Small tables with named rows and columns. After each table, cells are looked up by row and column.

sofibib =
         voge  zefe  lisuv  mobefeg  gobe  kisal  vose  sene
degef      64    53     45       67    74     46    61    43
nug        72    57     57       32    22     54    70    38
zatu       78    57     53       37    30     50    73    39
zogof      62    63     71       38    42     51    69    59
levukog    64    59     61       45    47     48    66    45
deput      61    61     71       42    42     54    66    54

What is the mobefeg of nug in sofibib?
32
What is the gobe of levukog in sofibib?
47
What is the gobe of zogof in sofibib?
42
What is the zefe of degef in sofibib?
53
What is the lisuv of degef in sofibib?
45
What is the sene of zatu in sofibib?
39
What is the voge of zogof in sofibib?
62
What is the gobe of nug in sofibib?
22
What is the mobefeg of levukog in sofibib?
45
What is the vose of zatu in sofibib?
73
What is the mobefeg of degef in sofibib?
67
What is the gobe of deput in sofibib?
42
What is the sene of nug in sofibib?
38
What is the lisuv of levukog in sofibib?
61
What is the voge of nug in sofibib?
72
What is the voge of deput in sofibib?
61
What is the vose of levukog in sofibib?
66
What is the zefe of zatu in sofibib?
57

tal:
	fizulo	bezubov	natu	dafoge	mip	buli	nidel	temi	rut	visezup
gipel	41.7	39.6	43.3	55.4	44.0	15.1	43.1	40.1	59.0	42.4
fudizo	42.2	39.7	43.4	56.8	31.1	31.4	53.4	49.4	66.9	43.2
gurirus	41.1	45.0	40.5	42.4	82.8	61.1	30.2	41.7	52.1	40.0
godafo	41.8	39.2	42.0	59.3	31.9	62.4	35.3	49.0	69.5	42.2
veko	41.4	39.0	40.8	46.1	51.6	72.0	33.8	53.2	49.8	39.1
zov	39.8	43.9	40.7	50.2	22.2	65.9	31.0	47.8	49.0	40.4

What is the natu of godafo in tal?
42.0
What is the visezup of gurirus in tal?
40.0
What is the mip of gipel in tal?
44.0
What is the visezup of gipel in tal?
42.4
What is the natu of zov in tal?
40.7
What is the natu of gurirus in tal?
40.5
What is the rut of zov in tal?
49.0
What is the dafoge of veko in tal?
46.1
What is the rut of fudizo in tal?
66.9
What is the buli of fudizo in tal?
31.4
What is the dafoge of godafo in tal?
59.3
What is the dafoge of gurirus in tal?
42.4
What is the nidel of zov in tal?
31.0
What is the mip of fudizo in tal?
31.1
What is the temi of veko in tal?
53.2
What is the temi of gurirus in tal?
41.7
What is the buli of gurirus in tal?
61.1

sufu =
cols = rem, nasitak, sak, gak, matokul, kabin, pamog, lon, rek, bokigus
sov: [44567, 33299, 64794, 64817, 51894, 66580, 55187, 79373, 42179, 48181]
faz: [53351, 42820, 61573, 87973, 47266, 74212, 47061, 63437, 49049, 47076]
fim: [39680, 44461, 47276, 21070, 48376, 32133, 56646, 67004, 26863, 45528]
giso: [46943, 40785, 52587, 39154, 51661, 45970, 59834, 62373, 28293, 64955]
ver: [19484, 27135, 52166, 44348, 45783, 35819, 54034, 37837, 30932, 47960]
faneto: [47608, 45374, 52259, 59399, 48773, 54097, 48920, 52477, 50398, 40229]
mam: [57686, 64129, 41524, 47969, 52071, 53775, 39282, 28124, 60379, 44181]

kabin of faneto is 54097
pamog of giso is 59834
rek of faz is 49049
matokul of faneto is 48773
nasitak of fim is 44461
rem of giso is 46943
nasitak of mam is 64129
kabin of giso is 45970
lon of faz is 63437
gak of faneto is 59399
nasitak of faz is 42820
pamog of mam is 39282
pamog of faneto is 48920
bokigus of faneto is 40229
rek of ver is 30932
sak of faz is 61573
kabin of ver is 35819
bokigus of sov is 48181
sak of ver is 52166
Row with the largest sak: sov

